Each row below holds a small network's activations on one input, seen along a few directions.
Each table varies a few parts of the input and shows all the possible inputs, shuffled.
A made-up example of a description, with smaller parts first: one of 5 places around a ring, together with either a single point or one of 11 places along a line or (one of 3 separate values, together with one of 6 places along a line).
Shared parts are said once, and a part with two or three values counts as separate values.

Other details of the inputs shift rows strongly along two fixed directions, in all tables alike. That doesn't count.

A family of inputs:
r1: [16 -6 -13 40 16 -5 1 -18 21 28 8 22 -5 36]
r2: [10 5 -6 45 14 20 4 38 3 44 8 18 -37 -16]
r3: [-80 -36 9 -29 -40 -17 -27 -43 5 -54 -54 -33 3 -45]
r4: [14 -2 -6 43 6 19 4 13 4 36 8 23 -27 8]
r5: [16 -6 -8 42 20 3 4 -15 18 35 4 24 -8 34]
r6: [19 -7 -21 -51 11 2 -1 30 -37 -53 54 -39 68 23]
r7: [-40 -2 24 -41 -13 -37 -17 -56 29 -39 -52 -12 -17 -14]
r8: [-20 14 35 -11 -16 -10 -9 -31 17 3 -57 15 -59 -32]
r9: [32 25 13 15 20 1 9 -2 9 17 9 27 -23 23]
r10: [-79 -35 10 -30 -41 -13 -30 -34 1 -47 -56 -33 -5 -50]
r11: [36 26 16 15 14 9 12 22 -3 31 4 29 -38 4]
r12: [-33 26 30 -23 -35 -30 12 -47 33 1 -53 -2 1 -32]
r13: [20 -8 -27 -63 3 22 -1 75 -67 -50 50 -52 61 -23]
r14: [21 -11 -23 -55 17 -3 -3 25 -34 -51 48 -36 74 28]
r15: [12 0 -4 45 6 15 6 25 3 40 8 22 -31 2]
r16: [34 26 14 14 20 6 7 5 1 27 5 30 -30 16]
r17: [10 14 -7 46 -9 4 32 -13 25 55 12 21 14 10]
r18: [14 -24 -36 -2 9 15 -3 26 -28 -21 53 -24 60 29]
Description of these inputs: one of 2 separate values, together with either a single point or one of 8 places along a line.
The inputs of r9 and r3 match in every part but the choice among 2 separate values. If r8 is changed in the same way as r9 into r3, which row does it become?
> r4

A family of inputs:
r19: [-10 8 17 39 3 -1 0 -19 30 43 -39 35 -69 -15]
r20: [-49 -22 1 -31 -24 -18 -15 -32 8 -37 -34 -28 15 -26]
r21: [-3 -22 -31 -78 -1 1 -14 53 -57 -79 46 -55 84 -2]
r22: [-40 -12 4 -1 -14 -12 -13 -34 17 -8 -34 -7 -6 -17]
r23: [-8 -38 -46 -31 -11 4 -8 21 -40 -52 53 -50 98 19]
r24: [35 5 -19 -3 22 3 9 19 -13 -4 43 -5 40 36]
r25: [-38 -14 14 6 -20 5 -18 -2 -3 -14 -36 -9 -37 -41]
r26: [54 6 -21 55 29 26 13 47 -9 50 46 30 -10 31]
r27: [32 21 -16 3 2 9 32 30 -15 19 43 -2 51 12]
r28: [-4 19 31 1 -2 -24 3 -66 38 2 -41 25 -31 15]
r29: [-58 -38 -3 -24 -26 -2 -19 -14 -5 -34 -34 -33 13 -37]
r30: [47 9 -15 29 24 3 15 5 8 27 49 21 23 54]
r31: [-5 17 24 27 -2 -23 5 -55 47 25 -35 30 -40 16]
r32: [-2 19 28 19 4 -13 1 -22 31 29 -42 31 -68 -12]
r33: [-8 14 27 24 5 -11 -1 -32 35 32 -37 23 -55 -6]
r34: [35 24 -8 0 -2 28 24 62 -32 20 42 0 19 -12]
r35: [-4 16 26 39 0 6 -2 -12 26 39 -36 34 -86 -17]
r36: [42 2 -27 41 23 12 14 7 4 34 50 23 25 51]
r37: [59 20 -9 39 36 15 17 37 -1 48 44 31 -20 34]
r38: [33 -2 -27 5 17 17 7 46 -20 6 45 -4 18 16]
r39: [10 32 45 9 6 -3 -5 -26 17 25 -47 38 -84 -9]
r40: [-17 3 21 29 -3 10 -7 -11 16 23 -36 25 -68 -29]
r41: [-72 -39 -11 -65 -44 -23 -24 -36 -6 -81 -22 -57 58 -26]
r42: [21 7 -21 -30 -8 15 20 59 -37 -5 41 -25 56 -16]
r43: [-12 8 24 19 -1 -17 -3 -41 36 20 -35 21 -37 -1]
r44: [-29 -11 8 33 -9 -4 -4 -32 24 22 -36 19 -28 -4]
r45: [6 -28 -41 -14 2 12 -3 29 -33 -28 42 -31 71 16]
r46: [-9 10 19 29 3 -5 1 -31 33 35 -36 23 -53 -8]
r47: [60 38 -4 36 20 23 39 38 -2 66 43 28 11 19]
r48: [-4 19 33 17 1 -2 -4 -15 20 22 -39 29 -76 -20]
r49: [32 -2 -19 -54 14 2 -3 39 -42 -38 37 -23 46 16]
r50: [-43 -15 15 -71 -23 -30 -17 -43 -3 -69 -37 -38 25 -22]
r51: [-74 -46 -12 -36 -40 -17 -22 -32 -9 -58 -23 -48 46 -21]
r52: [48 -2 -21 56 26 28 14 50 -11 51 48 30 -9 32]
r53: [56 22 -5 24 35 4 14 15 4 25 40 26 13 51]
r54: [-27 2 26 -6 -12 -3 -15 -8 6 -7 -34 -1 -49 -33]
r55: [25 -8 -30 6 17 21 3 33 -21 3 45 -11 38 16]
r56: [-4 -36 -42 -36 -5 17 -11 44 -50 -51 49 -56 84 -3]
r57: [-56 -9 4 -51 -51 -23 4 -29 0 -48 -22 -44 53 -40]
r58: [36 -7 -19 43 18 36 7 54 -28 27 48 18 -7 13]
r59: [-24 7 24 -18 -4 -17 -10 -29 17 -15 -39 -4 -22 -15]
r60: [-38 -4 24 -44 -18 -11 -22 -6 -10 -43 -39 -18 -21 -39]
r61: [-41 -10 14 -40 -22 -30 -13 -48 17 -48 -33 -21 19 -8]
r62: [-14 12 28 -26 -3 -18 -6 -40 14 -14 -45 1 -29 -10]
r63: [60 22 -9 29 37 14 17 24 1 38 41 25 -2 40]
The inputs of r34 and r57 match in every part but one. If r39 is changed in the same way as r34 into r57, which row does it become?
> r28
What is each input in this table made of?
> one of 5 places along a line, together with either a single point or one of 8 places along a line
Which other rows does r31 become when the place on the line of 8 takes its other values? List them by row number.
> r23, r28, r30, r36, r41, r51, r61
Which other rows agree with r24 in the place on the line of 5? List them by row number.
> r20, r22, r27, r43, r44, r45, r50, r53
Which other rows agree with r47 in the place on the line of 5? List them by row number.
> r29, r33, r46, r55, r56, r59, r62, r63

A family of inputs:
r64: [4 -17 -20 -28 -9 16 -1 29 -40 -33 33 -26 51 0]
r65: [62 25 -14 36 25 21 28 37 -7 50 50 27 10 34]
r66: [41 3 -23 29 22 21 12 39 -14 26 50 10 18 28]
r67: [-6 -25 -24 -50 -8 9 -12 34 -48 -61 35 -43 60 -3]
r68: [25 36 32 75 22 -29 19 -93 85 78 -37 75 -61 62]
r69: [-43 1 24 -22 -23 -21 -11 -31 19 -18 -53 -10 -28 -39]
r70: [-50 -13 16 -6 -20 -16 -17 -30 20 -13 -52 -8 -33 -35]
r71: [-51 -13 24 -33 -23 -17 -24 -35 8 -36 -57 -16 -30 -38]
r72: [77 32 -10 41 46 17 23 39 2 57 50 38 -10 46]
r73: [-21 -31 -24 -63 -19 10 -13 31 -54 -75 32 -55 74 -15]
r74: [-56 -16 16 -19 -18 -21 -23 -31 19 -22 -57 -16 -30 -41]
r75: [36 -3 -29 22 15 22 13 43 -21 20 52 2 33 23]
r76: [-16 20 31 19 -10 -11 4 -32 33 27 -46 23 -53 -21]
What is each input in this table made of?
> either a single point or (one of 3 separate values, together with one of 4 places along a line)
Which other rows does r74 become when the choice among 3 separate values takes its other values? List them by row number.
> r71, r72

A family of inputs:
r77: [-8 -1 6 11 -4 0 -1 -9 8 10 -16 7 -17 -8]
r78: [-20 1 19 1 -9 -8 -7 -25 16 3 -38 7 -34 -18]
r79: [-5 3 10 5 -2 -2 -3 -11 7 4 -15 9 -22 -4]
r80: [-5 -1 2 7 -2 0 -1 -3 4 3 -4 3 -8 -3]
r81: [-52 -35 -16 -77 -29 -28 -18 -32 -15 -87 -4 -63 86 -7]
r82: [1 1 3 2 3 -1 -2 -1 3 5 -7 4 -11 -2]
r83: [0 6 5 2 -1 -2 2 -1 5 6 -4 3 -8 -4]
r84: [-4 6 10 5 -4 -1 2 -9 8 10 -16 8 -17 -9]
r85: [25 -3 -18 8 10 15 6 28 -18 4 37 0 23 19]
r86: [-6 8 11 4 -4 -4 1 -10 10 7 -14 7 -17 -8]
r87: [-4 -2 0 9 -1 1 0 -1 5 9 -6 4 -8 -4]
r88: [24 5 -10 4 8 11 9 23 -14 6 29 3 16 14]
r89: [24 3 -10 3 14 9 4 21 -12 2 28 2 12 17]
r90: [-21 5 18 2 -11 -10 -3 -22 18 8 -37 6 -30 -22]
r91: [27 -1 -19 9 15 12 7 29 -14 7 39 -1 23 20]
r92: [25 3 -12 4 16 8 4 22 -10 4 29 2 12 18]
What is each input in this table made of?
> either a single point or (one of 3 separate values, together with one of 5 places around a ring)
